Here are a small network's activations along a few directions, averaged over the inputs that share one value of a field.
Related values have similar rows: they may be neighbours, one step apart, or belong to one group.
In the rows, 500 means zero.
Strong random noise was added to every row along 13 fixed directions; ignore it. To show where, here is one row again and again, with new noise each time:
[487 471 548 563 406 521 544 507 483 483 426 585 449 499 536 536 483 563
 690 453 444 646 550 618]
[657 447 494 476 522 391 633 360 410 620 502 410 451 460 526 547 356 309
 473 444 669 721 357 600]
[468 491 610 757 624 717 249 498 624 388 427 664 248 582 529 639 736 581
 778 674 289 321 538 205]
[657 346 625 333 337 440 561 346  81 576 448 184 596 814 485 595 366 498
 703 419 380 314 293 510]
[223 502 235 510 393 742 427 646 216 572 652 565 828 279 559 486 473 583
 646 571 536 408 603 382]
[522 579 575 317 479 512 528 293 316 694 565 414 555 447 583 430 441 482
 573 569 492 591 405 620]
[506 368 624 702 705 391 807 601 598 271 220 530 532 201 507 296 596 585
 612 216 611 641 681 615]
[640 241 681 638 435 316 683 327 453 450 288 544 225 631 434 607 545 649
 755 413 396 433 465 706]
[541 429 649 800 675 337 413 413 736 480 378 431 313 501 246 603 622 386
 560 557 446 427 499 494]
[427 641 414 475 570 482 516 559 308 407 625 593 526 654 716 258 517 736
 503 573 469 563 515 551]
[559 445 528 375 492 497 584 421 340 771 488 760 324 436 602 469 511 703
 493 736 397 490 569 681]
[456 590 346 607 332 502 448 529 650 180 659 473 512 556 522 460 549 527
 594 440 667 697 414 586]
[536 355 446 587 457 383 419 258 661 322 490 395 381 670 368 592 619 445
 473 507 635 159 321 473]
[528 353 531 529 420 556 420 513 587 417 609 493 441 608 438 878 382 387
 501 415 538 361 414 367]
[432 691 534 431 542 559 497 363 625 354 547 337 673 333 596 310 530 372
 550 365 688 714 425 543]


Values of D:
d10: [405 505 489 416 607 656 614 713 300 499 458 517 731 264 637 426 381 512
 474 217 513 502 626 310]
d3: [473 625 429 533 399 650 278 585 647 410 395 533 537 544 459 375 732 547
 493 703 420 322 575 404]
d5: [516 632 676 182 346 634 427 724 724 630 259 439 762 351 383 300 651 569
 337 638 288 367 744 560]
d7: [518 475 575 468 374 613 535 488 508 451 261 305 687 364 437 461 540 374
 633 339 541 494 507 540]
d6: [517 462 452 488 341 394 541 501 703 532 128 695 294 700 537 396 537 496
 403 432 434 580 611 614]
d8: [583 364 629 593 492 404 611 412 546 658 318 642 309 655 518 721 307 384
 569 388 374 656 547 588]
d1: [340 566 473 695 463 359 427 625 667 374 531 404 609 483 294 357 673 661
 565 576 341 466 617 557]
d4: [397 439 357 592 303 498 464 426 750 327 460 559 419 501 415 473 688 573
 554 496 523 430 511 499]
d9: [508 496 431 410 205 640 414 575 691 426 514 577 431 600 408 704 454 460
 480 421 513 523 502 554]
d11: [542 645 401 384 434 456 482 797 369 563 576 491 580 607 514 415 333 499
 328 470 441 790 565 496]
d2: [791 406 584 485 477 585 583 448 312 599 599 279 430 275 333 632 597 427
 747 616 513 575 326 458]
The values of D form a ring.
- What is the length, in steps, of the shortest route from d7 to d10? => 3
- Going along D from d6 by way of its neighbour d4, in what order are d3, d5, d8, d11 met? => d5, d8, d3, d11

Values of B:
b1: [630 461 359 478 638 326 628 474 155 787 376 593 342 493 576 218 553 595
 406 724 444 528 499 557]
b4: [371 643 460 492 649 530 315 463 584 617 501 426 648 507 577 451 425 256
 348 551 508 506 498 332]
b7: [658 498 757 549 724 473 520 459 466 391 442 295 357 593 441 483 621 538
 606 452 378 389 409 312]
b2: [727 565 555 334 586 716 606 782 285 622 370 614 501 335 674 318 535 603
 474 614 441 689 626 433]
b5: [754 436 596 255 524 588 502 428 361 589 325 398 428 720 562 542 481 408
 432 472 482 379 372 364]
b9: [462 446 417 795 681 211 568 433 471 462 318 503 410 939 538 509 290 326
 414 291 574 517 470 565]
b11: [496 512 402 763 433 499 416 497 580 568 333 573 452 597 476 614 457 282
 536 530 516 704 494 440]
b10: [346 585 469 494 675 454 551 531 485 227 647 486 636 464 599 243 561 737
 426 400 590 328 543 560]
b6: [544 501 602 346 552 525 489 455 774 555 441 473 474 427 464 606 478 254
 264 454 575 494 491 393]
b8: [488 431 513 496 492 379 537 336 450 591 532 387 541 458 381 453 575 582
 554 569 442 312 463 559]
b3: [329 275 434 655 285 568 425 636 629 431 393 542 684 268 238 656 599 525
 659 498 498 252 691 522]
The values of B form a ring.
- What is the length, in steps, of the shortest route from b1 to b9? => 5
- Going along B from b11 by way of its neighbour b4, in what order are b7, b2, b6, b3 met? => b6, b7, b2, b3
